A small network was shown many inputs. Here are its activations along a few directions, one row for each input.
In each table, some parts of the input vary, and every possible input appears once, in random order.
Descriptions start from the smaller parts, as in this example, which fits no table here: one of 6 places along a line, together with either a single point or (one of 2 separate values, together with one of 5 places around a ring) or one of 11 places around a ring.
Shared parts are said once, and a part with two or three values counts as separate values.
In the rows, 128 means zero.

Rows:
x1: [ 85 112  92 151 129 109  95 124 115  57 134  72 107  86 179 130 138 154
 153]
x2: [157 101 156 146 145 115 120 123 168 131 137 144 140 135 111 116 116 123
 133]
x3: [176 157 167  86 103 202 207 102 101 237  89 218 152 197  66 160 112 115
  98]
x4: [106 177 110  93 110 114 141 161 113 137 136 111 117 125 144 121 145 122
 111]
x5: [ 96 160 108 106 115 117 123 156 116 119 131 105 116 112 147 119 145 129
 123]
x6: [130 234  99  45  76 206 218 136  40 233  92 182 120 192  90 168 141  90
  76]
x7: [158 108 165 129 140 120 133 132 164 149 140 152 143 147 100 120 113 118
 119]
x8: [145  56 139 187 163 107  84  96 158  82 139 113 137 110 135 122 112 139
 155]
x9: [145  70 146 172 157 113  91 106 163  99 136 128 139 115 123 118 113 133
 148]
x10: [ 95 147 102 124 120 111 114 147 117  98 132  94 113 100 158 120 144 138
 136]
x11: [153  86 152 161 152 113 105 116 165 115 137 135 140 124 115 117 115 128
 141]
x12: [ 90 128  99 137 126 110 104 136 114  79 133  81 112  93 168 125 141 147
 144]
Q: Describe the family of inputs behind these rows.
A: one of 2 separate values, together with either a single point or one of 5 places along a line
Q: The inputs of x2 and x5 match in every part but the choice among 2 separate values. If x11 is changed in the same way as x2 into x5, which row does it become?
A: x10
Q: Change only the choice among 2 separate values in x6. List by row number the other rows that result.
A: x3

Rows:
x13: [117  64 166 163 152  94  74 117 202  64 141 120 134  88 150 109 126 167
 152]
x14: [132 158 120 111 103 187 163 114  96 165  93 166 121 154 100 147 130 121
 123]
x15: [105  64 111 173 161  92  55 122 144  44 166  79 121  98 151 117 119 118
 147]
x16: [151 165 149  93 108 145 184 150 123 171 134 151 125 165  91 144 116 115
 106]
x17: [126  38 148 182 157  97  78 104 181  74 143 105 137 101 147 111 102 155
 163]
x18: [151 169 118  99 115 148 163 108  99 179 115 166 135 162 115 142 128 102
 105]
x19: [139 177 139  82 108 140 166 136 102 187 119 158 140 154 110 130 130 113
  99]
x20: [106  89 111 169 135  98 102 105 122  59 144  79 114  96 156 145 131 161
 140]
x21: [119 165 127  89 105 168 159 141 101 182 104 157 135 147 112 136 140 128
 110]
x22: [129 158 114 106 113 177 158 119  99 179 100 160 131 157 115 143 140 120
 113]
x23: [126 166 132  88 112 157 162 143 105 188 110 153 134 147 112 137 139 121
 105]
x24: [103  77  97 158 154  98  68 127 141  52 163  74 107 105 154 124 113 116
 132]
x25: [118  81 122 175 149  98 101 107 125  60 140  75 121  94 168 132 126 165
 155]
x26: [139 158 123 109 111 179 167 117  98 169  98 165 120 154  99 151 127 113
 121]
x27: [ 90 104 100 134 140  89  81 153 162  56 161  82 101  99 161 108 127 124
 136]
x28: [127  65 131 173 158  97  95 109 139  64 142  70 131  94 173 116 115 158
 173]
x29: [ 93  93 114 148 150  83  66 148 169  50 161  84 115  95 160 100 131 125
 151]
x30: [110  98 119 178 163  76  63 150 177  61 148  80 122  62 148  89 141 134
 155]
x31: [128 171 114 102 106 170 155 109  88 179  98 169 136 153 114 138 131 118
 114]
x32: [118 176 128  85 100 163 158 133  91 184 104 164 139 142 113 130 133 124
 111]
x33: [121 165 132  93  97 179 166 139 100 169  97 161 126 144  95 142 129 127
 120]
x34: [116  94 138 153 139  89 100 137 160  71 139  79 127  87 184 102 124 164
 173]
x35: [163 155 128 109 122 142 176 126 116 182 132 152 134 181 117 141 130 102
  97]
x36: [150 175 145  83 107 127 174 139 110 184 137 154 137 164 112 126 125 109
  95]
x37: [136 171 115 100 113 159 157 108  91 183 104 167 135 153 116 140 130 109
 111]
x38: [139 166 140  90 115 146 169 147 111 187 117 149 138 159 110 136 136 116
  97]
x39: [ 96 115 116 149 117  91 109 130 140  64 143  87 112  88 166 135 142 167
 141]
x40: [166 155 129 109 116 155 181 122 118 166 133 162 122 175  98 152 116 104
 112]
x41: [128  60 123 211 174  71  26 130 153  50 149  80 135  72 127  93 133 134
 171]
x42: [150 165 148  92 113 132 177 150 120 187 136 144 136 171 111 131 130 114
  92]
x43: [113  68 155 154 141  91  88 124 202  83 141 106 131  95 155 100 112 163
 163]
x44: [124  68 112 201 175  83  48 130 158  56 153  73 131  63 138 101 127 124
 153]
x45: [135 158 117 105 120 166 159 121 102 184 104 157 131 158 116 145 139 113
 108]
x46: [130  34 158 189 164  98  66 102 179  55 145 120 138  94 142 120 114 159
 152]
x47: [166 167 123 100 115 136 171 110 106 178 134 164 134 173 117 138 123  97
 101]
x48: [127 166 137  91 104 170 170 142 103 173 102 158 124 144  93 145 127 120
 117]
x49: [150 157 122 107 123 155 167 123 108 183 113 156 134 169 115 145 136 106
 102]
x50: [154 156 125 108 115 166 173 119 108 167 112 164 122 164  97 154 123 107
 114]
x51: [109 109 130 156 131  90 105 135 146  68 138  83 119  87 179 120 136 170
 157]
x52: [114  91 129 188 163  64  41 150 172  57 142  85 127  69 137  80 144 143
 171]
x53: [124 178 131  83 106 152 159 134  95 189 108 161 139 144 113 132 133 118
 105]
x54: [141 166 143  91 108 158 176 146 113 172 114 156 126 155  90 146 122 116
 111]
Q: Describe the family of inputs behind these rows.
A: one of 2 separate values, together with either one of 9 places along a line or (one of 3 separate values, together with one of 4 places along a line)
Q: The inputs of x19 and x18 match in every part but the choice among 2 separate values. If x53 is changed in the same way as x19 into x18, which row does it become?
A: x37
Q: Change only the place on the line of 9 in x30. List by row number the other rows that result.
A: x13, x27, x29, x34, x39, x43, x51, x52
Q: Change only the choice among 2 separate values in x41. List by row number the other rows that result.
A: x52

Rows:
x55: [106 144  95 128 122 134 120 125 108 108 124 116 114 115 144 134 139 124
 131]
x56: [106 143  97 134 133 141 109 121  90 120 108 115 123 107 137 133 147 126
 129]
x57: [113 122 137 128 120 139 128 119 139 117 114 137 125 115 136 129 128 152
 140]
x58: [116 120 147 118 128 115 126 139 155 129 130 122 135 122 142 113 128 145
 134]
x59: [144 100 130 148 141 146 121 103 137 120 122 147 128 135 113 139 116 120
 134]
x60: [139 100 128 153 143 157 114 107 118 128 110 139 134 126 105 136 118 120
 144]
x61: [163 120 148 144 147 100 111 134 158 138 147 142 143 135 106 102 122 106
 124]
x62: [148 198 131  69  94 178 200 136  89 219 106 184 133 183  95 147 133 105
  89]
x63: [115 151 119 115 124 100 115 172 132 115 154 106 118 121 123 113 139 109
 112]
x64: [126 118 147 126 119 123 148 121 132 114 129 119 129 129 151 138 125 160
 140]
x65: [129 136 152 120 129 100 123 166 169 134 135 125 132 114 125 101 135 135
 132]
x66: [104 139 106 113 126 111 117 145 120 115 144 101 117 125 142 122 131 118
 119]
x67: [154  96 138 148 140 126 138  97 134 122 136 130 131 148 126 149 114 130
 125]
x68: [113 122 130 142 118 146 121 120 118 127 108 135 134 108 125 128 133 154
 142]
x69: [120 139 101 124 119 117 143 127 103 106 140  94 110 124 155 143 125 130
 128]
x70: [152 100 141 141 145 115 116 115 146 135 141 138 142 142 122 121 115 115
 125]
Q: Describe the family of inputs behind these rows.
A: either a single point or (one of 3 separate values, together with one of 5 places along a line)
Q: Change only the choice among 3 separate values in x55. List by row number the other rows that result.
A: x57, x59
Q: Start at x60 and move only the place on the line of 5, one step at a time. The first step leads to x59. Which rows follow, in order?
A: x67, x70, x61

Rows:
x71: [ 79 155 109 113 120  75  99 183 136  88 153  72 112  87 165 104 155 140
 125]
x72: [174  95 160 146 148 136 130 112 156 153 133 163 145 156  86 127 105 107
 125]
x73: [189 140 176 108 119 184 189 102 126 220  97 213 155 187  62 145 107 112
 116]
x74: [167 162 154  89 108 185 191 111 106 220  97 201 147 183  77 147 114 108
 107]
x75: [116 106 143 138 143  75  91 162 175  90 158  94 129 101 147  93 129 135
 139]
x76: [149 187 133  76  97 185 196 117  89 221  95 191 139 180  98 152 131 111
  94]
x77: [ 98 198  85  86 100 138 150 155  80 143 125 119 106 134 138 139 153 111
 102]
x78: [142  29 143 203 163 118  73  73 165  61 132 122 138 104 136 133 105 152
 168]
x79: [129  48 129 195 158 114  79  86 147  59 132 101 130  97 150 131 114 156
 166]
x80: [116 165 105 100 115 139 144 147  99 144 129 123 118 141 127 134 138 109
 109]
x81: [128 211 114  59  84 186 202 128  71 217  95 180 128 173 111 156 140 111
  85]
x82: [136 143 122 115 126 137 138 134 117 149 130 137 128 148 115 129 127 107
 117]
x83: [140  89 159 152 156  68  88 147 193  92 162 106 137 104 136  91 119 131
 142]
x84: [109 228 103  46  70 186 215 144  56 202  99 157 112 171 121 164 146 118
  87]
x85: [103 133 126 128 134  70  97 171 153  89 157  79 122  93 157  95 140 136
 135]
x86: [ 91  95  95 170 140 118  85 110 112  57 125  76 112  79 170 133 136 158
 158]
x87: [ 73 119  79 159 128 120  92 123  96  53 121  64 100  70 177 137 147 162
 156]
x88: [156 120 139 133 138 134 134 119 137 155 130 153 139 154 104 129 122 109
 116]
x89: [110  73 111 181 148 116  81  97 128  58 127  90 121  89 160 130 124 155
 164]
x90: [154  64 177 164 165  75  86 139 217  90 162 121 142 110 123  92 108 132
 148]
Q: The inputs of x81 and x85 match in every part but one. If x76 is changed in the same way as x81 into x85, which row does it become?
A: x75
Q: Describe the family of inputs behind these rows.
A: one of 4 places along a line, together with one of 5 places along a line
Q: Change only the place on the line of 5 in x87. List by row number the other rows that result.
A: x78, x79, x86, x89

Rows:
x91: [127 162 115 100  97 198 182 104  69 176  89 163 124 157 108 169 128 128
 116]
x92: [143 163 133  96  92 210 194  92  77 195  79 193 134 170  97 173 123 132
 115]
x93: [167 148 169  98 135 107 148 158 170 191 147 163 152 163  97 104 124  98
  96]
x94: [157  58 150 185 158 128  93  88 154  97 128 138 142 120 112 127 104 135
 157]
x95: [196  53 173 179 158 147 128  61 171 140 124 187 153 162  88 144  93 125
 138]
x96: [114 169  92 108 104 182 158 109  65 158  92 147 117 144 123 158 141 122
 120]
x97: [ 79 174  66 107 101 151 135 126  56 110 111  99 101 115 162 153 150 132
 123]
x98: [ 87  63 118 185 148  91  62 111 150  33 136  69 121  63 178 115 130 174
 174]
x99: [ 81 168 112  93 123  57 105 209 167  93 171  69 107  95 168  88 154 124
 114]
x100: [131  58 135 184 158 118  76  92 153  74 131 120 134 101 133 124 113 142
 156]
x101: [101 175  80 110 103 168 153 125  55 137 101 118 110 128 140 153 147 128
 128]
x102: [124 157 143  95 127  84 123 189 159 137 160 112 128 128 124  91 133 108
 111]
x103: [ 67 182  57 110  98 133 133 136  54  90 118  75  96  96 184 142 156 144
 137]
x104: [108  57 123 182 154 108  69 102 149  52 135  93 124  86 156 125 122 156
 157]
x105: [109 171 127  97 125  70 117 205 158 119 163  90 117 108 141  92 148 116
 113]
x106: [148 153 156  97 135  96 141 178 163 168 154 129 138 146 109  99 128 103
 103]
x107: [189 147 192  96 129 115 168 143 173 211 138 189 163 176  84 107 115 105
 100]
x108: [177  47 163 182 160 140 119  77 161 120 128 150 145 144 101 138  96 130
 145]
Q: Describe the family of inputs behind these rows.
A: one of 3 separate values, together with one of 6 places along a line
Q: The inputs of x98 and x99 match in every part but the choice among 3 separate values. If x108 is changed in the same way as x98 into x99, which row does it become?
A: x93
Q: Change only the place on the line of 6 in x97. List by row number the other rows that result.
A: x91, x92, x96, x101, x103
Q: Change only the choice among 3 separate values in x105. List by row number the other rows that result.
A: x97, x104
Q: Change only the choice among 3 separate values in x92. List by row number the other rows that result.
A: x95, x107
